A small network was shown many inputs. Here are its activations along a few directions, one row for each input.
Each table varies a few parts of the input and shows all the possible inputs, shuffled.
Descriptions start from the smaller parts, as in this example, which fits no table here: one of 8 places around a ring, together with either a single point or one of 11 places along a line or (one of 3 separate values, together with one of 6 places along a line).
Shared parts are said once, and a part with two or three values counts as separate values.
In the rows, 128 means zero.

Other details of the inputs shift rows strongly along two fixed directions, in all tables alike. That doesn't count.

Rows:
r1: [ 84 194 157  76 178  60 196 138 115 101  57]
r2: [178  81 143 187  80 138  66 112 144 175 164]
r3: [125 128 176 155 148 128  92 109 123 192 107]
r4: [179  59 123 175  39 148  82 168 145 170 186]
r5: [167  71  96 148 104 209  79 132 146 130 191]
r6: [ 73 171 179 153 190 119 101  70 109 196  83]
r7: [219  38 123 189  44 136  71 137 169 163 193]
r8: [157  95 161 167 103 138  81 139 131 192 143]
r9: [118 141 170 159 166 116  86  87 122 189  91]
r10: [ 96 184  73  52 181 116 207 114 121  29  98]
r11: [ 92 145 133 140 207 194  64  66 115 161 112]
r12: [ 71 163 188 168 200 129  70  54 105 217  65]
r13: [163 109  90 114  51  88 192 190 149  73 155]
r14: [ 73 192 100  47 197 126 200 115 108  51  84]
r15: [ 57 188 215 140 211 124  84  77  88 213  54]
r16: [139 140  58  78 127 136 195 151 144  23 147]
r17: [ 85 168 203 145 209 115  89  68 109 205  61]
r18: [141  96 151 176  99 144  84 115 135 191 155]
r19: [118 156  71  66 142 135 195 160 132  38 131]
r20: [124 137  66  57 119 138 188 168 128  39 142]
r21: [150 113  54  82 108 135 192 167 131  24 169]
r22: [187  86  27 100  74 138 179 170 148  16 196]
r23: [ 96 183 145  84 138  67 185 156 117  92  84]
r24: [160  79 151 180  75 148  75 138 136 185 167]
r25: [ 69 155 158 117 218 200  70  74  91 184  94]
r26: [192  94  93 119  31  84 186 187 158  58 175]
r27: [143 113 164 170 115 133  82 104 128 177 132]
r28: [161  74 140 184  69 154  72 138 139 191 179]
r29: [200  43 123 204  40 151  58 128 158 173 196]
r30: [108 128 181 168 144 140  76  96 117 200 112]
r31: [118 154 115 111 119  76 191 138 133  86 101]
r32: [158 116  95 116  65  85 193 171 149  74 145]
r33: [ 95 172 119  89 127  71 198 160 124  90 103]
r34: [149 134  86 120  85  75 193 145 152  69 144]
r35: [ 89 144 139 133 210 184  80  73  95 154 113]
r36: [154  75 103 144 114 199  79 137 121 135 185]
r37: [134 142 110 113 101  74 196 145 140  74 119]
r38: [156  72 106 149 102 216  57 142 139 149 191]
r39: [180  74 145 183  87 141  75 125 146 182 158]
r40: [ 74 171 214 141 213 120  85  71 105 212  59]
r41: [174  80  47  93  67 151 163 196 138  39 199]
r42: [155  95 158 161  97 137  78 149 134 186 142]
r43: [ 61 208 103  46 219 119 200  99 104  54  65]
r44: [ 66 207 166  73 191  58 187 135 111 110  46]
r45: [ 71 191 147  86 159  68 185 144 110 100  69]
Description of these inputs: one of 5 places along a line, together with either one of 3 separate values or one of 6 places along a line.
Changing only the place on the line of 5 turns r36 into r35. The same change can be made to r1. Which row results?
> r17
Changing only the place on the line of 5 turns r45 into r37. The same change can be made to r20. Which row results?
> r43
A walk changes only the place on the line of 5. It starts at r34 and steps to r6. List the rest of the walk in order.
> r18, r28, r33

Rows:
r46: [ 97 180 172 110 194  76 150 102  98 119  64]
r47: [ 66 198 166 111 161  91 156 106 124 151  64]
r48: [ 99 180 121  95 134  47 210 136 103  58  95]
r49: [171  75 117 179  59 116 109 150 131 141 181]
r50: [179  94  98 134  32  87 170 161 141  69 172]
r51: [ 85 187 171 104 187  91 149 115 131 160  56]
r52: [112 106 133 147 139 211  75 102 112 171 162]
r53: [176  87  80  98  94 172 153 159 144  81 184]
r54: [201  79  95 132  64  84 166 180 149  77 172]
r55: [169 137 101  71  74  62 229 184 169  34 124]
r56: [142 101  66 101  80 154 161 173 132  58 177]
r57: [ 97 170  97  47 179 129 187 145 113  53  98]
r58: [124 106 151 144 175 214  21 113 109 191 146]
r59: [ 47 190 121  80 201 141 151 122  93  93  86]
r60: [121 102 144 138 174 214  33 108 108 183 142]
r61: [100 172  95  43 179 130 202 140 114  47  99]
r62: [137 138  78 109  78  58 219 190 143  64 134]
r63: [135  88  97 137  99 200 101 133 125 129 181]
r64: [ 76 163 177 151 155 124 101 101 126 207  87]
r65: [164  89 179 176 117 143  58  99 124 189 134]
r66: [174  76  64 196 108 187  78  59 159 123 188]
r67: [108 139 175 152 182 113  95 110 108 187  90]
r68: [ 79 188 165 106 200  84 151 118 119 157  52]
r69: [140 110  74 110  91 160 129 178 126  76 178]
r70: [134 102 174 179 147 144  55 113 125 226 123]
r71: [160  82 113 172  54 126 108 160 156 166 175]
r72: [136 117 192 165 135 158  56  99 143 225 113]
r73: [185  65 136 179  29 142  81 126 149 160 188]
r74: [177  83  75 142  35  78 180 192 146  74 182]
r75: [ 60 200 173 105 165  85 166 104 116 133  61]
r76: [154  96 115 187 189 195  35  19 148 175 140]
r77: [ 90 196 180  92 187  83 161  99 112 120  47]
What do these inputs look like to the network?
> one of 2 separate values, together with either a single point or one of 5 places along a line or one of 10 places around a ring
Change only the place on the ring of 10 in r46. List by row number the other rows that result.
> r51, r54, r55, r65, r67, r68, r70, r72, r77

Rows:
r78: [135 109 117 144 104 142 116 135 127 134 153]
r79: [159 101 116 137 110 134 120 140 134 120 151]
r80: [138  97 183 189 107 140  51 110 129 228 135]
r81: [121 129 121 127 124 123 136 137 119 118 135]
r82: [106 154 126 105 142 124 151 130 127 113 109]
r83: [108 144 144 134 166 129 112 104 113 145 106]
r84: [126 129 132 133 141 142 113 110 134 140 123]
r85: [134 125 120 134 125 137 122 118 136 131 135]
r86: [141 113 114 126 104 125 135 149 127 110 147]
r87: [ 96 151 132 122 147 129 136 116 118 131 111]
r88: [154 100 124 133 102 150 113 147 137 137 152]
r89: [120 150 102 100 135  91 182 137 124  70 115]
r90: [133 143 141 127 114  73 164 136 138 118 104]
r91: [ 90 182 135  82 189 101 172 115 117  98  74]
r92: [127 111 153 153 138 158  74 121 116 178 136]
r93: [148 112 120 118 106 131 135 154 132 111 146]
r94: [ 93 167 146 107 183 123 136 100 120 132  85]
r95: [124 134 120 130 133 123 136 116 124 118 125]
r96: [187  85  93 123  73 125 144 164 151  85 173]
r97: [169 101  82 125  71 120 160 154 151  76 169]
r98: [ 90 161 135 115 158 126 139 115 119 132 103]
r99: [118 117 159 151 145 170  70 107 123 190 127]
What do these inputs look like to the network?
> one of 2 separate values, together with either a single point or one of 10 places around a ring
Changing only the choice among 2 separate values turns r95 into r78. The same change can be made to r84. Which row results?
> r82
